These are the activations of a small neural network, seen along a few directions. Each row is one input.
Each table varies a few parts of the input and shows all the possible inputs, shuffled.
A made-up example of a description, with smaller parts first: one of 2 separate values, together with either a single point or one of 9 places around a ring or (one of 4 places along a line, together with one of 8 places around a ring).
Shared parts are said once, and a part with two or three values counts as separate values.

Other details of the inputs shift rows strongly along two fixed directions, in all tables alike. That doesn't count.
To show where, the next rows are all for the same input, with only those details redrawn:
33 -22 29 -20 -33 38 -30 49 -26 12 -55 -15 5 0
-5 37 19 41 -8 16 -9 16 -46 27 -23 -31 18 23
8 -13 -23 -1 14 -11 -3 -7 -7 -24 19 17 -7 -3
-11 11 -32 22 30 -23 7 -24 -14 -19 37 15 -6 6
27 -40 -10 -31 -1 7 -18 16 2 -23 -7 21 -13 -14
-5 27 8 31 0 10 -7 10 -40 17 -12 -22 12 19
-3 25 9 31 -2 11 -7 10 -40 17 -14 -22 13 20
2 6 -2 15 4 3 -5 5 -22 -3 -1 -2 2 6

Rows:
x1: 11 -25 3 -43 -2 -3 0 -3 40 -7 -3 25 -9 -19
x2: 10 -1 24 -19 -7 4 2 7 -5 14 -18 11 -11 -1
x3: 0 -4 42 0 -11 9 -12 25 -17 31 -39 -12 1 -3
x4: 41 -13 28 -33 -37 51 -32 39 -6 17 -49 -14 16 4
x5: 25 -44 -6 -30 -5 12 -15 7 14 -20 2 20 -2 -8
x6: -11 30 -12 27 7 -2 11 -14 -26 0 13 -6 0 19
x7: 32 -46 -11 -40 -2 18 -20 1 21 -26 4 18 2 -13
x8: -37 37 -31 57 37 -11 16 -30 -1 -8 45 -38 21 6
x9: -32 25 33 25 -1 -6 14 3 -16 33 -19 -21 0 11
x10: -11 33 5 24 -13 14 1 5 -11 20 -12 -30 24 22
x11: -11 -24 -16 1 2 -10 6 -3 9 -25 7 6 -11 -6
x12: -20 26 -30 7 30 -52 25 -40 9 -13 46 35 -22 -7
x13: -23 31 8 45 -8 0 3 12 -30 17 -16 -32 11 17
x14: -17 34 20 39 -12 20 -4 10 -18 31 -21 -43 32 23
x15: 14 -33 13 -37 9 -5 0 2 12 -7 -4 29 -21 -15
x16: 10 -20 5 -41 -6 -11 7 -2 22 -11 -4 29 -26 -16
x17: 43 -56 0 -44 -22 50 -31 29 29 -22 -25 -16 5 -35
x18: 14 -31 58 -28 -27 30 -16 41 -5 27 -61 -14 -5 -8
x19: -30 33 -12 38 1 -15 21 -12 -17 1 10 -16 1 19
x20: -1 -6 2 3 1 18 -13 3 -1 8 -5 -16 17 7
x21: -8 65 2 50 -4 27 -1 -1 -20 23 -2 -58 31 15
x22: 2 1 -20 -15 26 -36 12 -24 8 -15 32 42 -22 -12
x23: 30 -82 -28 -59 -13 16 -15 21 67 -55 -6 0 -11 -50
x24: 42 -40 20 -45 -60 57 -27 59 35 -4 -68 -45 8 -29
x25: 14 -20 2 -19 -33 12 -15 32 2 -6 -35 -4 -7 -10
x26: 13 -49 4 -48 9 1 -10 -4 38 -14 5 29 -7 -26
x27: -15 18 14 9 -4 -14 15 -6 8 20 2 3 1 5
x28: -10 7 36 4 -14 0 -3 24 -12 32 -39 -17 -1 -2
x29: -6 45 32 26 -3 2 9 -3 -23 43 -8 -12 13 26
x30: -35 34 5 23 9 -25 26 -19 -6 17 9 -1 -10 6
x31: -5 19 -6 11 -11 1 8 2 -15 1 -5 -10 -3 13
x32: 10 -17 -29 -15 -6 -11 6 -13 21 -26 25 24 -10 -5
x33: -1 -5 46 4 -13 13 -5 18 -7 34 -28 -12 10 5
x34: -10 36 -12 36 9 -6 13 -21 -19 7 26 -4 13 25
x35: 10 -47 -6 -23 -14 3 -7 13 25 -22 -5 10 -4 -10
x36: 4 -12 -9 -23 27 -12 2 -26 22 -7 31 31 -5 -10
x37: 7 -11 -36 -13 -1 -19 2 -8 10 -34 20 27 -17 -11
x38: -4 -32 -17 -7 10 -6 2 -5 3 -24 13 7 -11 -7
x39: -22 11 17 15 5 -15 14 -7 5 20 5 -2 3 5
x40: -5 12 -45 14 24 -29 12 -31 -8 -30 48 26 -12 1
x41: 4 -35 6 -39 5 -1 -5 -2 41 -10 -1 22 -6 -22
x42: 5 -26 -8 -36 1 -27 7 -2 28 -18 4 34 -28 -29
x43: 5 -4 -16 -29 14 -18 9 -26 34 -13 28 37 -10 -10
x44: 15 3 18 7 -17 24 -17 28 -34 16 -34 -20 10 11
x45: -10 23 13 30 -1 15 0 5 -37 18 -14 -27 11 25
x46: -17 9 -15 12 41 -39 22 -44 11 -5 58 31 -8 2
x47: -20 21 -27 4 30 -46 30 -49 22 -10 59 36 -15 1
x48: -17 30 20 45 -7 11 -8 19 -43 29 -25 -39 19 22
x49: -17 24 16 44 -2 11 2 4 -27 25 -5 -33 23 26
x50: 13 -23 8 -18 -34 18 -10 26 11 2 -27 -7 2 -1
x51: -10 29 -20 5 37 -24 16 -45 12 -3 48 30 -1 6
x52: 9 -6 -35 -18 6 -5 1 -19 24 -29 27 22 -2 -6
x53: -17 17 -16 16 43 -43 16 -36 -4 -8 43 29 -12 -2
x54: -4 28 -34 15 3 1 9 -15 19 -16 23 -26 6 -7
Q: The inputs of x50 and x34 match in every part but one. If x19 is changed in the same way as x50 into x34, which row does it become?
A: x6
Q: The inputs of x8 and x17 match in every part but one. If x49 is changed in the same way as x8 into x17, which row does it become?
A: x5
Q: What is each input in this table made of?
A: one of 6 places around a ring, together with either a single point or (one of 2 separate values, together with one of 4 places along a line)
Q: Change only the choice among 2 separate values in x14. List by row number the other rows that result.
A: x41
Q: Change only the place on the line of 4 in x35. List by row number the other rows that result.
A: x11, x13, x14

Rows:
x55: -19 34 22 26 14 4 11 -19 -17 33 8 -13 17 23
x56: -3 -26 -9 -15 27 -23 0 -15 16 -18 19 28 -12 -22
x57: -4 48 5 29 12 -7 -1 -8 -30 25 6 -9 9 12
x58: -1 -20 -24 -14 -2 -24 9 -5 16 -27 15 23 -25 -10
x59: -23 14 -39 13 30 -43 16 -33 22 -21 46 17 -8 -14
x60: 2 6 23 -6 -27 22 -3 17 14 20 -29 -25 11 -1
x61: -28 -8 -27 12 22 -41 24 -25 6 -25 35 28 -22 0
x62: -16 25 12 27 12 -8 6 -6 -40 23 4 -1 2 28
x63: 23 -4 7 -21 -22 16 -19 21 7 4 -28 -2 2 -12
x64: 19 7 28 -15 -20 33 -8 12 0 26 -26 -9 15 7
x65: -26 34 10 36 10 -14 7 -4 -15 17 -4 -19 5 2
x66: 38 -88 14 -73 -20 9 -19 31 23 -27 -33 41 -31 -29
x67: 15 -15 -17 -30 -2 -3 6 -12 37 -20 16 20 -9 -13
x68: 15 -17 -10 21 -29 39 -28 36 -7 -6 -17 -38 42 22
x69: -12 4 -24 6 44 -31 8 -37 3 -16 49 32 -8 -5
x70: 22 -13 -22 1 -20 55 -21 34 -11 -26 -28 -62 14 -9
x71: 6 20 9 7 -23 5 0 15 -21 11 -20 -5 -2 15
x72: -3 -5 34 -2 -20 20 0 17 8 20 -28 -24 7 -3
x73: 22 -28 -15 -37 -2 -4 -6 -3 4 -24 8 38 -18 -6
x74: -26 33 25 35 16 -4 17 -18 -15 31 8 -21 12 17
Q: What is each input in this table made of?
A: either one of 2 separate values or (one of 3 separate values, together with one of 6 places around a ring)
Q: Change only the choice among 3 separate values in x56. List by row number the other rows that result.
A: x66, x74
Q: List by row number the other inputs of the same sort as x68.
A: x70

Rows:
x75: -21 39 21 35 11 -25 12 -5 -55 31 -2 16 -9 26
x76: 45 -68 9 -54 -44 41 -32 54 8 -24 -51 -4 -7 -18
x77: 9 16 3 21 -5 12 -13 15 -26 13 -11 -15 13 14
x78: -19 6 16 18 -11 13 5 17 2 17 -26 -40 13 -3
x79: -3 -25 -29 -27 16 -23 8 -23 48 -32 38 36 -9 -25
x80: -20 3 -47 3 35 -41 30 -44 40 -34 55 26 -20 -14
x81: -4 8 -5 0 8 -10 12 -23 25 -1 20 10 7 2
x82: 5 25 32 1 -3 17 -6 0 2 36 -12 -22 15 7
x83: 6 18 4 15 -8 18 -8 6 -29 16 -7 -12 18 19
x84: -16 6 -64 10 35 -37 16 -43 6 -49 67 27 -17 -4
x85: -7 1 1 26 -11 18 -11 20 -28 2 -22 -35 11 7
x86: 19 20 17 8 -5 28 -17 9 -28 17 -14 -14 16 17
x87: -30 34 8 39 0 -3 19 -4 -4 20 2 -34 12 13
x88: 37 -82 33 -95 -19 -10 -14 21 39 -11 -37 61 -43 -39
Q: The inputs of x87 and x76 match in every part but one. If x79 is changed in the same way as x87 into x76, which row does it become?
A: x77
Q: What is each input in this table made of?
A: one of 2 separate values, together with either a single point or one of 6 places along a line
Q: Change only the choice among 2 separate values in x82. List by row number the other rows that result.
A: x86

Rows:
x89: -2 -9 8 -6 21 -5 6 -18 -5 11 21 31 3 17
x90: 31 -58 3 -47 -3 -10 -20 20 5 -17 -12 54 -22 -29
x91: 52 -29 54 -52 -32 34 -41 43 -12 33 -57 10 8 -8
x92: 2 83 -23 63 -18 49 -8 18 -81 8 -25 -71 29 45
x93: -39 11 3 31 14 -35 23 -15 -19 -1 8 3 -15 18
x94: -1 73 43 29 -5 14 -2 0 -28 67 -19 -26 31 23
x95: 45 -58 -63 -31 -32 17 -10 20 48 -64 20 9 1 -15
x96: -41 26 -62 61 24 -7 2 -22 12 -23 44 -40 44 12
x97: -18 66 48 38 -3 19 11 -15 -27 64 -11 -32 28 43
x98: -29 24 -4 33 13 -43 14 -14 -23 4 6 8 -15 0
x99: 26 -85 -30 -33 25 32 -26 6 34 -62 19 -20 -3 -51
x100: 15 -41 51 -47 -53 32 -10 53 11 19 -74 -20 -16 -13
x101: -18 16 -52 -9 49 -60 35 -61 51 -32 76 48 -27 -27
x102: 26 -25 57 -48 -49 43 -8 35 26 22 -66 -13 0 -11
x103: -14 -34 -28 -9 41 -44 14 -31 10 -36 53 60 -30 3
x104: -35 41 -6 26 8 -38 20 -19 -2 8 17 -1 -17 -7
Q: What is each input in this table made of?
A: either one of 4 places along a line or (one of 2 separate values, together with one of 6 places around a ring)
Q: A walk changes only the place on the line of 4. It starts at x92 and steps to x95. List the rest of the walk in order.
A: x96, x99
Q: Change only the choice among 2 separate values in x98. List by row number the other rows that result.
A: x93
